Each row below holds a small network's activations on one input, seen along a few directions.
In each table, some parts of the input vary, and every possible input appears once, in random order.
A made-up example of a description, with smaller parts first: one of 6 places along a line, together with either a single point or one of 9 places along a line or (one of 3 separate values, together with one of 8 places around a ring).
Shared parts are said once, and a part with two or three values counts as separate values.
In the rows, 128 means zero.

Other details of the inputs vary at random and push rows far along three fixed directions, the same in every table; ignore that.

Table:
x1: [106 154 173 119 109 117 178 130 149 151 152 134 112 147]
x2: [143 121  83 114 126 149 119  55 240 129 222 121 179 159]
x3: [ 73 161 134  84 166 137 187 160 141 173 157 155 150 152]
x4: [125 123 103 133 122  75  63 146 102 115  82 141  98 111]
x5: [ 98 152 126 105 163 140 193 169 153 163 127 178 147 128]
x6: [129 137 154 140 119  98  58 182  63 139  94 161 165 167]
x7: [ 70  85 147 150 153 116 165 208 168 157 183 131 105 112]
x8: [163 129 150 145  91  85  66 163  55 136  85 146 148 137]
x9: [149  96 195 176 129 167 192 139 108 125 157  89  91  92]
x10: [162 103 186 132  76 167 173 116 125 120 113 138 163  86]
x11: [159 117 185 142  85 177 201  96 120  97  95 115 106  85]
x12: [153 119  63 156 150 143  39  80 160 106 144 140 176 162]
x13: [109 112  44 124 162 124  41  85 167  83 136 111 118 149]
x14: [147 115 161 108  73  88  75 130  22  89  57  58  81  88]
x15: [173 108 178 130  60 142 176 114 128 128 123 134 154  83]
x16: [121 170 105 119 159  79  96 184  60 161  81 152 123 144]
x17: [207  45 118 173 134 213 145  46 186  96 210  50 155  91]
x18: [128  92 186  87  66 163 183  97 106  79 111  63 102  68]
x19: [ 86 168 128  81 152 111 188 158 146 183 165 150 138 147]
x20: [195 118 171 139  61 108  72 130  15 105  69  93 137 109]
x21: [167 132 156  90  89 166 216  94  87 120 110  69 114  66]
x22: [169 142 170 149  88 111 102 120  32 104  60  88  86 119]
x23: [132 165 108 126 158  81 100 182  63 156  69 156 122 132]
x24: [101 122 133 141 193 151 191 201 135 191 183 132 122 123]
x25: [ 66 119 138 110 129 113 165 171 186 145 136 190 125 119]
x26: [ 73 126 133 101 112  88 165 168 187 157 149 173 115 125]
x27: [100 151 146 141 123 108 180 153 180 167 141 189 118 147]
x28: [ 75 155 167 120 140 127 173 153 163 152 160 165 129 173]
x29: [140 138  73 163 163 144  73  76 153  94 127 130 119 163]
x30: [141 144  35 123 193 154  73  77 129 105 127 101 140 152]
x31: [154  77  90 111 108 195 152  21 204  54 147  68 113  72]
x32: [120 120  37 125 146  99  40  77 171  97 143 102 110 141]
x33: [115 146 161 134 108 120 184 135 158 151 134 156 112 136]
x34: [107 156 123 152 158 104  74 151 101 129 102 154 117 184]
x35: [147 124  72 139 155 139  29  75 157 104 159 114 179 179]
x36: [106 164  78 126 190 107  79 166  87 148  95 160 139 162]
Each input here is: one of 4 separate values, together with either a single point or (one of 2 separate values, together with one of 4 places along a line).
The inputs of x25 and x11 match in every part but the choice among 4 separate values. If x7 is changed in the same way as x25 into x11, which row does it become?
> x9
Change only the place on the line of 4 in x26. List by row number the other rows that result.
> x4, x14, x32
List by row number the other rows that have the choice among 4 separate values in common with x35.
> x2, x6, x8, x10, x12, x15, x17, x20
Change only the choice among 4 separate values in x3. List by row number the other rows that result.
> x18, x28, x35

Table:
x37: [153 111  69 142 140 156 102  59 201 109 156 135 148 137]
x38: [ 74 174 112 134 154  63  61 184 126 171 125 197 139 206]
x39: [145 151  73 124 197 176 117  85 124 110 139  93 137 139]
x40: [151 115 181 140  84 145 171 122 123 116 110 140 140 102]
x41: [125 119 165 115  94 124 159 158 108 134 105 144 142  99]
x42: [126 149  91 116 158 160 211 114 190 153 166 121 126 120]
x43: [137 150 114 126 179 151 112 131  51 127  94 106 127 140]
x44: [131 114 197 146  98 127 162 163  95 142 123 125 128 116]
x45: [ 65 147 103 132 174  78  84 198 107 124  93 151  75 154]
x46: [155 137 129 134 108 116  76 104  83 102  91 105 118 140]
x47: [175 123 165 149  95 111  75 147  29 103  43 120 125 108]
x48: [125 130 157 119 128 133 191 126 116 134 107 106  85  76]
x49: [149 138 142 131 104 110  89 117  76 108  92 119 115 142]
x50: [175 115 156 139  93 114  78 141  27 104  46 115 120 101]
x51: [131 141  97 107 131 102  72 117 102 113 110 105 123 138]
x52: [122 118 159 101  96 126 160 161 104 140 106 143 139  92]
x53: [ 64 165  80 106 163  65  65 175 139 168 142 178 142 189]
x54: [112 137 132 104 105 148 176  95 192 134 168 129 138 129]
x55: [149 119 173 139  86 151 166 121 132 125 112 145 140 105]
x56: [194 105 148 173 106 151  81  92  65  84 100  73 114 109]
x57: [115 139  65 112 150 122  92  86 188 121 165 130 139 162]
x58: [ 89 147 136 116 155 115 183 154 145 158 136 153  92 107]
x59: [168 127 117 139 103 136  85  64 100  83 103  84 120 124]
x60: [116 132 158 119 136 121 185 140 107 143 103 123  84  88]
x61: [133 136  95 115 150 166 217 100 181 150 161 118 122 118]
x62: [127 112 145 141 121 161 172 114 186 138 185 125 141 124]
x63: [127 129 156  98  87 133 169 111 125 119 128 109 126 107]
x64: [180  77  58 130 143 193 112  15 192  74 185  42 131  98]
x65: [129 131 174 110  80 130 172 118 113 123 118 114 126 109]
x66: [179  87  74 136 134 175  94  44 147  78 156  40 129  91]
x67: [115 111  59 133 179 129  86 107 193 131 190 118 145 153]
x68: [148 126 107 109 109 123  92  89  90  95 104  80 122 111]
x69: [116 133 171 132 111 123 162 165 157 154 129 186 151 138]
x70: [ 96 141 121 172 170  81  66 184 131 165 147 186 142 196]
x71: [104 140 114 112 160 142 203 109 202 139 169 131  98  99]
x72: [136 140 106 116 126 103  71 114  99 112 107 109 124 142]
x73: [182 128 122 142 101 151  89  51 114  77 106  79 118 124]
x74: [140 113 191 141 101 133 160 157 102 137 131 126 124 119]
x75: [ 77 129  61 134 184 115  88 133 165 115 125 133  82 152]
x76: [161 103 109 149 138 142  92  96 127 106 145  95 127 130]
x77: [118 154 143 139 122  86  84 152  96 137 104 164 124 177]
x78: [129 160 103 133 188 141  88 142  41 128  92 115 128 147]
x79: [145 102  77 141 141 161  98  60 121  54  93  49  67  88]
x80: [144 112 169 122  88 142 172 129 120 117 112 132 140  93]
x81: [133 148 148 122 126 130 199 163  85 154  99 119 110 107]
x82: [136 115 156 107  98 141 171 138 138 128 122 135 143  94]
x83: [127 105 149 132 121 154 179 116 176 134 179 120 140 117]
x84: [127 123 145 145 132  94  71 186  48 138 101 121 124 134]
x85: [100 128 143  97 122 114 166 179 154 156 137 172 151 120]
x86: [135 103 176 128 101 141 170 140 110 133 135 100 129  96]
x87: [126 127 166 136 104 126 163 150 148 145 128 180 143 134]
x88: [127 117 167 102  96 123 166 165  97 129 103 140 138  92]
x89: [137 121 185 132  88 127 164 154 103 129 100 152 139 107]
x90: [120 124  76 128 153 109  78 127 155 132 132 160 150 149]
x91: [123 129 133 100 104 149 180  88 190 124 169 128 133 129]
x92: [134 122 116 153 148 112  71 146 110 130 134 124 131 149]
x93: [157 116 136 165 133 124  84 126 107 117 129 122 125 148]
x94: [143 116  88 165 157 147  92  86 194 118 182 126 143 159]
x95: [107 130 157 116 116 118 164 172 157 157 134 180 152 129]
x96: [ 81 119 153 117 121 130 181 159 113 112 103 124  70  96]
x97: [119 142 127 104 168 188 209 105 158 138 161 114 143 123]
x98: [141 108 202 124  89 125 160 176  57 134 108 104 118  92]
x99: [132 119 119 144 148 101  66 162  86 133 121 121 126 145]
x100: [108 157 117 120 149 130 199 163 129 173 138 151 118 129]
x101: [107 134 125  94 108 145 177  96 192 136 171 125 139 125]
x102: [113 125 120  82 111 146 182  92 189 127 171 120 133 120]
x103: [111 133 160 130 110 122 157 163 148 155 127 181 150 132]
x104: [116 122  69 118 156 108  78 130 154 134 132 155 150 145]
x105: [ 88 127  70 134 183 100  72 160 164 158 178 151 145 170]
x106: [142 132 122 145 123 102  60 152  72 123  76 144 136 130]
x107: [ 82 143 101 155 178  78  59 195 137 172 156 179 145 191]
x108: [107 156  84 141 149 114  82 102 187 136 160 162 142 187]
x109: [171 130 124 148 101 138  87  63 103  83 102  89 120 129]
x110: [102 128 145 110 115 119 158 167 148 158 131 173 151 122]
x111: [ 90 150 162 102 108 107 166 160 153 160 141 161 136 148]
x112: [153 115 111 160 143 135  81 109 132 114 144 109 132 142]
Describe the family of inputs behind these rows.
> one of 4 separate values, together with either one of 4 places along a line or (one of 3 separate values, together with one of 5 places along a line)
The inputs of x101 and x72 match in every part but the choice among 4 separate values. If x100 is changed in the same way as x101 into x72, which row does it become?
> x42
The inputs of x59 and x38 match in every part but the choice among 4 separate values. If x65 is changed in the same way as x59 into x38, which row does it become?
> x54
Change only the choice among 3 separate values in x40. List by row number the other rows that result.
> x70, x109
Change only the choice among 3 separate values in x66. List by row number the other rows that result.
> x51, x85
Change only the choice among 4 separate values in x52. List by row number the other rows that result.
> x85, x88, x104
Change only the place on the line of 5 in x102. List by row number the other rows that result.
> x49, x57, x77, x91
A walk changes only the place on the line of 4. It starts at x75 and steps to x60. List the rest of the walk in order.
> x61, x43

Table:
x113: [146 119 110 157 136 116  61 124 115 116 120 132 136 148]
x114: [102 144 161 120 130 101 143 189  79 154 101 148 114 129]
x115: [117 122 123 132 139 139 148 130 189 152 184 152 159 149]
x116: [142 140  92 139 156 122  80 114 101 116 107 116 120 139]
x117: [ 89 128 128 133 143 126 159 148 219 165 193 186 159 161]
x118: [112 130 135 110 108 123 147 125 167 137 145 155 148 136]
x119: [144 138  84 142 158 127  79 108 110 114 113 113 121 140]
x120: [117 135  83 133 165 109  74 132 116 121 119 122 114 145]
x121: [123 128 135 118 128 131 150 132 118 128 121 116 113 112]
x122: [134 132 107 143 130 101  58 123 121 117 116 140 133 156]
x123: [153 114 172 135 101 140 144 138  95 128 123 117 140 113]
x124: [147 125 101 147 125 113  59 102 124 106 118 124 132 146]
x125: [125 130 163 111  89 118 146 138 119 131 113 143 139 120]
x126: [140 120 172 127  83 127 142 126 112 120 112 125 128 112]
x127: [125 123 165 125  93 121 145 137 130 130 125 142 133 126]
x128: [114 146  64 137 180 122  85 116 162 134 147 144 134 165]
x129: [ 98 133 113 104 122 128 161 114 224 148 180 171 157 149]
x130: [141 136  83 140 158 126  79 110 111 113 114 111 118 138]
x131: [116 132 138 122 130 123 146 148 109 134 117 125 114 118]
x132: [158 107 174 141  87 142 144 127  99 116 111 113 128 101]
x133: [131 129  78 135 159 121  77 113 119 111 120 106 112 134]
x134: [153  99 114 135 117 180 164  57 218 107 187 111 146 113]
x135: [ 99 141 155 117 132 110 155 180 104 153 116 150 119 131]
x136: [102 133 100 116 153 142 167 115 198 143 173 140 132 135]
x137: [126 135  86 135 160 114  76 126 109 120 115 116 114 139]
x138: [169 111 134 121 108 180 170  67 122  90 121  68 112  80]
x139: [143 118 167 135 110 136 144 143 110 137 133 126 144 121]
x140: [121 126 141 117 125 127 149 139 106 127 115 113 109 108]
x141: [107 149 167 124 128 103 146 190  75 157  97 154 119 132]
x142: [135 135  88 136 158 118  79 117 106 115 110 112 115 136]
x143: [154 108 128 118 113 167 161  80 125  95 125  71 106  80]
x144: [108 136 115 116 147 140 165 122 174 142 157 140 131 133]
x145: [184 100 148 112  62 175 162  49 129  79 115  72 129  72]
x146: [122 139 155 124 125 117 142 161  81 138  99 131 114 120]
x147: [ 97 139 151 116 133 109 152 179 107 152 118 147 116 130]
x148: [116 128 180 133 115 113 145 186 102 160 130 159 148 140]
Describe the family of inputs behind these rows.
> one of 4 separate values, together with either one of 4 places along a line or one of 5 places along a line
A walk changes only the place on the line of 5. It starts at x133 and steps to x131. List the rest of the walk in order.
> x136, x130, x119
Change only the choice among 4 separate values in x127. List by row number the other rows that result.
> x122, x124, x126
